Here are a small network's activations along a few directions, averaged over the inputs that share one value of a field.
Values that are neighbours, or in one group, have similar rows; names and order tell nothing.

Other fields shift rows strongly along two fixed directions, in all tables alike. That doesn't count.
These rows show it; all are for the same value of a field, averaged over different records:
[ 2.60 -2.91 -3.58  0.04  2.66 -5.22 -1.32  1.31 -3.59  2.85  2.39  1.85]
[-6.25 -0.50  4.41  9.46  0.50  1.44 -0.68 -2.94 -2.50  3.09 -2.69  3.73]
[-3.08  0.65  1.89 -0.05 -4.40  4.48  0.26 -0.45  2.88 -0.99 -1.28 -3.08]
[-3.50  0.42  2.43  1.54 -3.69  3.52 -0.06 -0.99  1.73 -0.79 -1.48 -1.66]
[ 3.06 -1.47 -4.20 -6.46 -2.79 -0.29 -0.59  2.06  2.21 -0.95  1.89 -3.36]
[ 0.39 -1.93 -1.38  1.74  1.03 -2.18 -0.52 -0.25 -2.32  2.32  0.75  2.01]
[-2.73 -0.25  1.65  2.23 -1.80  2.10 -0.24 -0.95  0.52  0.48 -1.16 -0.36]
[-0.27 -1.31 -1.07  1.65  0.67 -1.80 -0.78  0.09 -1.40  2.11  0.50  1.09]

RURIR, 9 values:
kot: [ 3.18  2.59 -1.03 -1.42  3.88 -2.38  0.44  1.00 -1.70 -0.39  0.55  2.36]
dat: [-0.33  4.19  1.47 -1.41  1.41  2.61  0.77 -1.35  0.89 -2.48 -0.18 -1.72]
zogib: [-0.86 -1.27 -0.28  1.25 -0.66 -0.44 -0.74 -0.35 -0.91  1.17 -0.01  0.60]
tem: [ 2.31  2.34 -0.12 -3.96  0.08 -1.18  1.59  1.67  2.00 -2.93 -1.27 -0.51]
loba: [ 1.71  0.44 -0.17  0.49  2.82 -2.32  0.29  1.01 -0.96  0.74  0.89  1.60]
kegat: [ 1.66 -0.53 -1.51 -2.23 -1.11  0.46 -0.39 -1.18  0.63 -0.62  2.94 -1.40]
sovol: [ 1.70 -3.51 -2.02 -0.81  1.16 -2.13  0.33  0.57 -0.54  0.96 -0.92  2.00]
vipub: [ 0.58  0.26  2.32  1.02  1.51 -0.35  1.84  0.83 -1.04 -0.64 -1.91  1.53]
topa: [-0.16  2.78  1.21 -3.07 -1.28  3.67 -0.19 -0.09  4.10 -3.95  1.01 -4.67]
The values of RURIR form a 3 by 3 grid.
Q: List every value one step from sovol, in the order listed.
A: zogib, vipub
Q: List every value one step from dat, in the order listed.
A: kot, topa
A value of RURIR combines one of 3 hidden first parts with one of 3 second parts; all combinations occur once.
Q: Changing only the second part turns tem into sovol. dat has the same second part as tem; what does that change turn dat into?
A: kegat

VAFI, 8 values:
pav: [ 0.92 -3.77 -3.04  3.58  2.66 -5.55 -1.67  1.62 -3.64  5.21  0.69  4.51]
fekik: [ 4.25 -2.35 -2.28 -3.44  2.37 -2.21  1.19  2.49 -0.40 -0.43  0.36 -0.75]
petip: [ 4.54  4.85 -1.39 -9.71 -2.80  3.29  1.10  2.72  5.26 -5.33  1.95 -6.40]
piz: [-8.04  1.23  5.12  3.82 -7.33  7.86 -0.45 -2.05  3.10 -1.12 -3.38 -4.51]
nud: [-1.25  2.30  2.24 -2.52 -2.77  4.76  0.36 -1.30  4.91 -3.46  0.86 -4.64]
dusod: [-3.24 -1.68  0.89  8.95  4.77 -2.11 -1.19 -4.12 -6.20  4.91  0.13  6.46]
saran: [ 8.13  0.87 -6.57 -7.79  5.05 -8.17  0.37  3.66 -1.88 -1.30  2.13  1.45]
fezo: [-5.31 -1.45  5.04  7.11 -1.97  2.14  0.29 -3.03 -1.14  1.52 -2.74  3.90]
The values of VAFI form a 2 by 4 grid.
Q: List every value one step from petip, in the order listed.
A: nud, saran
Q: List every value one step from piz, in the order listed.
A: pav, dusod

DUTO, 11 values:
ziz: [-1.70  2.83  4.55  2.50  1.34  0.37  1.98 -0.69 -0.13 -1.89 -2.73  1.86]
tiva: [-3.54  0.68  4.32  5.57  0.41  1.93 -1.36 -3.21 -0.75  1.16 -0.54  1.37]
mosil: [-0.43 -0.94 -1.13 -2.13 -5.71  3.08 -0.30  0.85  3.43 -1.24 -0.96 -3.44]
debiz: [-1.41 -2.70 -1.73  1.42 -1.02 -2.13 -1.28  1.35 -1.28  2.61 -1.42  0.81]
lupi: [-2.97  2.25  1.06 -2.67 -5.66  5.06  0.11 -1.63  4.78 -2.65 -0.59 -3.44]
sifaz: [ 2.49 -0.25 -1.58  2.13  5.81 -4.78 -0.43  1.58 -2.95  2.83  2.89  2.74]
tero: [ 2.81 -3.97 -2.47 -3.84 -1.47 -0.30  0.61  0.54  1.51  0.20  1.31 -1.30]
bet: [ 6.06  1.06 -4.86 -7.77  2.08 -2.27  0.70  2.52  0.68 -1.69  1.51 -2.04]
rubiz: [-1.05  1.51  3.25  1.33  1.49  2.14  0.98  0.20  0.90 -2.13 -1.55  1.48]
bopi: [ 1.32 -1.00 -1.37  0.28 -0.48 -2.43 -0.89  0.18 -3.07  2.20  1.76  1.19]
laz: [-1.59  0.54 -0.06  3.18  3.20 -0.69 -0.11 -1.70 -3.15  0.60  0.30  0.77]
The values of DUTO form a line.
Q: Going along DUTO from debiz by way of its neighbour mosil, in what order are sifaz, tero, bet, rubiz met?
A: tero, sifaz, bet, rubiz
Q: List every value one step from lupi, in the order listed.
A: tiva, bopi
